A small network was shown many inputs. Here are its activations along a few directions, one row for each input.
Each table varies a few parts of the input and shows all the possible inputs, shuffled.
A made-up example of a description, with smaller parts first: ring(8) and (point or (values(2) and line(4)) or ring(11)).
Shared parts are said once, and a part with two or three values counts as separate values.
In the rows, zero is written as 128.

Other details of the inputs shift rows strongly along two fixed directions, in all tables alike. That doesn't count.

A family of inputs:
r1: [133 107 111 114  74 104  86 143 125 176 191 147 159 133 146]
r2: [ 27  83 182 111 211  98 162  94 223  58 135 143 150 166 117]
r3: [163 145 114 138  81 127 101 134 106 158 132 135 132 140 129]
r4: [171 135  87  97 122 126 110 147  75 179 148  97 129  91 138]
r5: [151 137  85 114 150 145 133 149  73 131 108  80 113  94 126]
r6: [177 171 140 164 114 176 154 130 100 121  96 139  86  84 124]
r7: [173 142 110 141  63 123  88 132 101 174 150 144 135 133 132]
r8: [130 109 103 106  81 107  90 153 124 173 183 135 164 141 143]
r9: [174 166 127 165 110 157 136 119  95 134  75 130  85 112 117]
r10: [ 98 112 197 127 213 129 159  77 143 107  93 134  81  86 135]
r11: [170 172 107 152 118 178 154 153  91 115  89 113 105 104 119]
r12: [ 75  56 104  52 158  66  97 134 147 169 200 107 184 145 141]
r13: [166 168  92 154 115 179 153 160  86 105  89 106 108 104 117]
r14: [ 52  94 194 121 203 109 162  92 192  75 109 138 126 151 130]
r15: [122 107  87 104  86 109  93 161 120 163 177 122 170 151 140]
r16: [114 144 189 156 175 165 180 105 149  81  71 146  83 106 120]
r17: [160 141  71 134  70 129  93 159  90 148 135 110 148 150 125]
r18: [175 173 111 163  99 162 127 137  85 125  78 116 102 128 120]
r19: [138 113  60 117  76 104  88 152 108 161 160 112 161 155 122]
r20: [202 178  42 115  65 141 107 183  83 164 167  99 162 124 123]
r21: [197 147  70 136  41 122  80 145  79 198 161 133 135 121 128]
r22: [111 138 168 164 168 150 162  94 139  87  50 133  79 131 111]
r23: [ 46  39 159  68 133  35  89 106 213 157 240 163 202 173 151]
r24: [ 98 139 193 139 186 139 173  94 181  74 100 149 106 126 118]
r25: [173 198 179 181 157 187 184 101 122  75  59 143  61  80 115]
r26: [ 44  90 188 125 205 110 164  96 190  59 103 134 126 152 127]
r27: [127 154 186 156 172 155 172 102 137  84  69 134  82 108 127]
r28: [ 15  26 128  72 138  52  89 130 205 133 218 144 209 196 142]
Each input here is: line(4) and (point or line(6)).
Q: The inputs of r15 and r1 match in every part but the line(4) part. If r22 is changed in the same way as r15 into r1, which row does it become?
A: r21
Q: Which other rows does r26 become when the line(6) part takes its other values? List them by row number.
A: r2, r13, r17, r19, r28
Q: Which other rows agree with r8 in the line(4) part? List them by row number.
A: r3, r4, r9, r16, r24, r27

A family of inputs:
r29: [147 143 108 127 145 127 131 127 101 129 106 100 110 113 124]
r30: [ 73 108 153 129 181 115 146 109 169  72 102 118 134 161 113]
r31: [167 152  68 128  74 137 101 169  83 149 149 103 149 136 138]
r32: [ 87 106 150 132 143 129 137 126 163 108 136 151 131 135 129]
r33: [ 89  93 176 120 164 110 131 101 142 123 128 142 120 120 143]
r34: [ 77  58 141  91 142  80 113 112 166 155 185 150 155 135 134]
r35: [102  94 127  87 137  93 108 125 149 146 185 125 161 129 144]
r36: [ 42  81 197 120 235 105 168  68 197  75  93 136 108 139 119]
r37: [158 167 174 175 104 144 130 100 128 119  93 163  95 128 133]
r38: [ 88  58 110  60 114  51  70 133 153 193 220 133 197 169 144]
r39: [134 130  78 115 113 123 131 154 124 124 148 111 160 146 112]
r40: [142 143 137 139 150 143 136 114 103 113  89 116  90 106 125]
r41: [125 126 120 141 107 129 121 143 117 131 125 128 125 132 140]
r42: [ 29  65 171 109 175  86 126  99 202  85 140 143 152 183 124]
r43: [134 131 124 118 133 124 120 126 108 137 136 116 123 116 142]
r44: [156 141  92 117 135 129 139 137 110 144 127 104 120 105 120]
r45: [140 144 119 132 107 135 123 149 111 136 120 118 132 141 140]
r46: [ 63  88 166 138 159 120 153 104 180  94 115 155 121 144 120]
r47: [178 129  76 124  81 136  93 150  72 183 149 117 132 104 130]
r48: [147 158 129 152 120 155 137 136 106 114  73 117 103 134 122]
r49: [ 37  41 143  49 171  38 107 112 209 142 222 132 203 162 143]
r50: [ 77 100 203 114 191 110 147  91 161 109 112 142 119 133 140]
r51: [113 139 201 158 202 166 177  82 136  87  38 136  62 106 121]
r52: [197 171 105 148  41 132  97 141 110 173 168 156 140 124 126]
r53: [ 83  66 103  59 123  62  82 137 172 175 244 135 197 149 142]
r54: [159 152 137 136 140 155 154 125 105 139  91 122  92  98 124]
r55: [124 123 159 151  99 112 107  93 165 138 135 173 132 157 120]
r56: [123 125 136 144 120 138 137 137 129 112 120 133 121 119 136]
r57: [143 140 151 142 148 157 145 121 113 124 112 136  94  82 128]
r58: [192 182 141 183  78 158 139 112 114 133  92 160  85 114 113]
r59: [120 117 155 106 148 119 132 121 135 139 141 129 133 117 143]
r60: [164 178 147 164 131 180 165 140 101  94  62 120  88 104 128]
r61: [174 129  82 121  83 126  88 149  70 177 150 115 131 107 134]
r62: [161 158  90 133 117 148 135 160 103 109 126 100 139 121 126]
r63: [135 126 101 102 133 105 115 136 113 151 152 102 145 122 140]
r64: [174 157 130 158  65 126  97 119 116 150 124 158 119 139 123]
r65: [160 163  93 138 104 160 130 159 104 120 130 119 131 119 122]
r66: [187 164  65 109 107 139 116 162  85 165 156  95 141  93 126]
r67: [166 191 121 164 151 189 173 143 101  75  69 108  96 102 108]
r68: [ 69  87 176 114 193 108 156  89 179 101 126 143 114 127 123]
r69: [ 75  86 104 100 139  93 114 131 167 120 165 119 183 179 117]
r70: [136 169 164 160 155 179 172 127 127  85  67 136  90 114 120]
r71: [134 129 100 120 105 126 118 153 124 124 156 117 154 136 135]
r72: [170 156  61 124  89 135 109 172  84 140 147  91 157 136 132]
r73: [150 138  92 149  86 147 116 149  99 139 111 125 122 128 121]
r74: [173 170 166 173  93 146 136 109 126 121 108 160 100 116 130]
r75: [ 84  94 149 114 169 111 130  98 156 122 127 134 123 134 127]
r76: [ 80 124 173 150 181 148 177 100 166  62  77 141  98 138 110]
r77: [164 137  68 137  61 131  92 166  83 160 138 114 139 132 128]
r78: [147 126  68 112  67 119  91 165 108 174 162 116 171 160 127]
r79: [116  82 108  83 103  85  86 141 132 179 212 130 177 123 149]
r80: [104 148 172 175 180 174 176  98 143  56  36 129  74 130 110]
r81: [164 175 161 146 158 177 163 121 103 118  77 126  80  81 124]
r82: [179 155  68 126  65 143 117 173  89 164 139 116 145 133 123]
Q: What is each input in this table made of?
A: ring(6) and (point or (values(2) and line(4)))
Q: The inputs of r67 and r69 match in every part but the ring(6) part. If r57 is changed in the same way as r67 into r69, which row does it become?
A: r47
Q: The inputs of r81 and r54 match in every part but the ring(6) part. If r52 is changed in the same way as r81 into r54, which row does it become?
A: r58
Q: Which other rows does r65 become when the ring(6) part takes its other values? List them by row number.
A: r31, r42, r71, r76, r80
Q: Which other rows does r47 become when the values(2) part takes its other values? List them by row number.
A: r73
Q: Which other rows does r60 become when the line(4) part takes its other values? List them by row number.
A: r56, r62, r71
